These are the activations of a small neural network, seen along a few directions. Each row is one input.
Each table varies a few parts of the input and shows all the possible inputs, shuffled.
Descriptions start from the smaller parts, as in this example, which fits no table here: one of 6 places along a line, together with either a single point or one of 11 places around a ring or (one of 3 separate values, together with one of 8 places around a ring).
Shared parts are said once, and a part with two or three values counts as separate values.
In the rows, 128 means zero.

Table:
row 1: [140 120 163 114 112 130 161 173 142 136 116 128 137 203 118]
row 2: [171 164 166 139 121 124 158 165 144 131 115 139 122 171 121]
row 3: [136 172 130 127 133 141 138 133 130 101 161 134 105 122 100]
row 4: [ 96 127 147 105 122 150  77 127 119 111 137 139 145 143 121]
row 5: [ 87  28  71 211 122 101 142  43  87 155 158 100 127  62 156]
row 6: [105 133 125  98 123 142 138 143 124 109 166 123 122 157  99]
row 7: [152 138 112 100 145 124 166 182 150 136 111 123 116 152 124]
row 8: [151 171 160 117 119 142  75  92 130 139 109 134 145 120 142]
row 9: [ 96  40  57 208 136  89 152  61  98 142 135 108 125  31 158]
row 10: [115  62  71 231 127  95 142  42  90 146 153 106 110  34 154]
row 11: [146 135 148 111 124 110 170 189 156 133  95 143 128 167 125]
row 12: [174 165 132 129 140 140 155 158 138 133 130 116 109 152 121]
row 13: [115 142 111  98 141 123 151 158 142 100 142 140 113 120 105]
row 14: [106 138 135 104 137 130  90 143 135 104 114 155 137 105 127]
row 15: [127 170 151 136 129 144  77 118 125 105 133 148 129 108 121]
row 16: [118 130 155  92 113 148  73  98 124 144 111 122 160 155 147]
row 17: [144 126 128 102 133 141 155 166 135 140 133 105 125 188 116]
row 18: [125 144 143  85 126 129  86 114 137 139  86 140 148 115 149]
Question: What do these inputs look like to the network?
Answer: one of 3 separate values, together with either a single point or one of 5 places along a line
Question: Changing only the choice among 3 separate values turns row 12 into row 17. The same change can be made to row 15. Which row results?
Answer: row 4
Question: Which other rows does row 8 become when the choice among 3 separate values takes its other values? List them by row number.
Answer: row 16, row 18

Table:
row 19: [125 100  66 191 146 110 134  66 102 137 155 110  99  33 144]
row 20: [ 97  49  88 185 125 105 165  79 103 144 148 109 128  94 147]
row 21: [153 152 156 124 115 125 156 164 142 137 118 130 125 175 121]
row 22: [153 147 163 105 117 145 131 149 132 138 123 118 134 190 120]
row 23: [135 133 142  69 123 122 143 173 153 138  87 135 138 168 131]
row 24: [156 150 160 119 116 138 144 151 142 139 124 126 127 183 119]
row 25: [ 93 111 134 159 115 126  33  37 104 128 114 144 154  47 167]
row 26: [122  63  75 194 127  98 159  68 105 154 132  97 129  74 153]
row 27: [153 136 143 125 134 120 166 187 152 127  98 134 125 158 125]
row 28: [139 138 153  83 122 147 119 162 140 143 108 123 147 189 132]
row 29: [105  78 140 167 109 115  58  38 101 165  88 128 170  79 180]
row 30: [ 85  80  85 176 133 115 141  77 101 113 174 124 115  59 128]
row 31: [148 174 143 115 139 128 137 170 144 102 133 154 114 136 109]
row 32: [109  94  72 186 134 107 136  65 104 122 158 113 116  40 133]
row 33: [136 134 147  76 127 131 130 169 151 143 100 129 144 178 130]
row 34: [ 88  36  81 186 123 102 153  96 101 142 148 107 125 103 139]
row 35: [ 76  67  78 178 130 113 129  94  97 112 173 122 113  67 119]
row 36: [122 166 138  61 135 134 117 164 150 107 109 149 128 137 115]
row 37: [158 143 149 122 129 117 163 176 149 131 112 137 123 168 126]
row 38: [139 180 157  97 127 155 106 142 130 106 142 130 124 158 104]
row 39: [147 142 161  92 119 150 123 150 137 141 120 121 142 194 126]
row 40: [138  69  69 200 139 102 157  70 103 168 129  94 112  66 165]
row 41: [143 168 137 117 144 132 140 181 147  98 120 151 116 126 107]
row 42: [132 175 154  84 130 159  97 143 135 109 140 132 131 163 110]
row 43: [124 170 146  75 135 157  93 153 137 111 129 135 137 158 116]
row 44: [122 166 142  68 139 143 104 160 148 112 121 143 133 147 113]
row 45: [144 182 154 112 126 148 118 145 138 110 144 141 118 151 102]
row 46: [143 182 150 117 125 136 131 158 137 107 138 146 116 143 104]
Question: What do these inputs look like to the network?
Answer: one of 2 separate values, together with either a single point or one of 4 places along a line or one of 9 places along a line
Question: Changing only the choice among 2 separate values turns row 39 into row 42. The same change can be made to row 29. Which row results?
Answer: row 25

Table:
row 47: [125  83 110 162 115 106 160 108 118 146 117 109 133 118 137]
row 48: [112 125 100 145 133 126 116  75 115 119 154 122 129  76 130]
row 49: [102 115 118 139 121 121  86  76 109 132 130 135 124  75 143]
row 50: [134  77 103 145 130 114 144 103 121 172 109 102 136 124 163]
row 51: [ 99 100 134 148 122 128  70  79 112 129 112 136 159  89 154]
row 52: [121 100 100 170 140 121 163 112 112 115 152 119 107  92 126]
row 53: [180 219 175  63 139 137 138 219 177 111  85 160 123 177 110]
row 54: [119 114  87 168 139 125 127 108 110 121 159 115 109  82 120]
row 55: [118  88 106 178 125 102 167 122 121 136 150 129 115 113 130]
row 56: [179 215 208  70 114 168 111 184 153 126 117 137 135 234 106]
row 57: [120 172 168  19 128 159 126 221 161 102 123 145 138 227  90]
Question: What do these inputs look like to the network?
Answer: either one of 3 separate values or one of 8 places along a line
Question: Which other rows belong to the same alternative as row 48? List them by row number.
Answer: row 47, row 49, row 50, row 51, row 52, row 54, row 55

Table:
row 58: [167 209 162 105 140 161  93 146 138 112 145 136 122 147 107]
row 59: [122 145 185  76 106 164  94 163 133 138 124 125 149 230 115]
row 60: [161  67 115 185 127  91 185 114 123 177  89 109 133 125 173]
row 61: [137 125 147  51 129 122 147 225 169 132  63 140 148 192 122]
row 62: [126 131  82 162 154  94 180 181 144 102 138 148  91  81 112]
row 63: [150 227 169  71 136 144  67 137 150 101 109 167 123 108 115]
row 64: [121 152 187  66 120 162  67 159 140 123 116 138 161 205 125]
row 65: [111 159 124 156 138 135 100 106 115  84 154 154 116  65 112]
row 66: [157  70 102 175 129  83 161 126 134 177  67 124 135 103 171]
row 67: [174 184 120  97 156 119 167 210 164 117  95 136  95 136 117]
row 68: [121 133 119 175 126 142 138 115 106 100 186 123  97 116  94]
row 69: [182 180 130 105 150 131 191 194 158 117 113 122 102 160 111]
row 70: [127 121 104 167 128 112 197 147 128 107 179 130  91 118 100]
row 71: [103 170 126 135 132 119  85 105 117  83 137 162 115  45 109]
row 72: [174 184 139 106 126 135 182 178 153 124 138 124 104 174 105]
row 73: [ 71  98  88 131 136 132  75  64 101 113 145 132 143  52 147]
row 74: [120 147 122 168 135 140 110 113 111  88 172 132 115  90 101]
row 75: [130 134 166  64 106 135 161 194 152 143 106 127 150 229 115]
row 76: [126 123 110 172 126 125 173 122 116 100 187 122  99 125  92]
row 77: [128 137 173  73 107 147 133 169 142 139 117 120 155 239 111]
row 78: [174 188 145 113 126 145 157 155 142 121 149 120 114 182  99]
row 79: [107 169 189  27 115 148  45 148 153 110  86 170 160 164 133]
row 80: [ 80  70  86 152 125 143 110  73  89 130 174  99 119 101 126]
row 81: [154  71 124 188 111  96 178  98 117 187 113 104 129 137 168]
row 82: [131 120  97 167 149 107 204 166 135 100 158 135  93 104 110]
row 83: [ 79  86  87 142 131 138  81  72  95 115 163 110 140  76 133]
row 84: [ 86  60  80 151 129 123 147  81 100 132 173  97 122 113 122]
row 85: [158 220 165  92 143 159  85 140 143 108 126 158 123 126 118]
row 86: [113 163 190  53 123 161  58 152 145 118 100 160 161 183 138]
row 87: [168 199 156 114 126 162 120 150 132 125 155 126 109 172 101]
row 88: [ 91  63  59 136 153  92 158 141 129 135 122 128 115  73 136]
row 89: [129 107 137 174 117 123  73  44 114 164  86 124 162  76 183]
row 90: [ 90  56  79 146 132 110 173 106 115 140 164 106 115 107 126]
row 91: [142  84 134 190 103 124 113  64  95 179 119  95 136 127 165]
row 92: [138  96 136 181 112 125  83  57 104 165 106 105 157 101 170]
row 93: [ 96  52  71 144 148 105 182 125 122 132 142 112 119  94 134]
row 94: [ 62 109  89 109 130 115  60  58 107 109 131 141 144  32 144]
row 95: [141 126 157  60 125 131 173 212 158 136  80 128 151 214 119]
row 96: [121 111 139 152 109 111  58  36 126 160  70 134 166  55 178]
row 97: [150  74 128 192 108 106 152  74 104 180 120  95 137 143 163]
Question: Changing only one part turns row 86 into row 77. The same change can be made to row 85. Which row results?
Answer: row 78
Question: Changing only one part turns row 62 into row 70. The same change can be made to row 66. Which row results?
Answer: row 81
Question: What do these inputs look like to the network?
Answer: one of 5 places along a line, together with one of 8 places along a line
Question: Which other rows does row 73 become when the place on the line of 8 takes its other values? List them by row number.
Answer: row 80, row 83, row 84, row 88, row 90, row 93, row 94
Question: Which other rows does row 59 become when the place on the line of 5 takes its other values? List them by row number.
Answer: row 68, row 80, row 87, row 91
Question: Which other rows does row 64 become when the place on the line of 5 takes its other values? List them by row number.
Answer: row 58, row 74, row 83, row 92
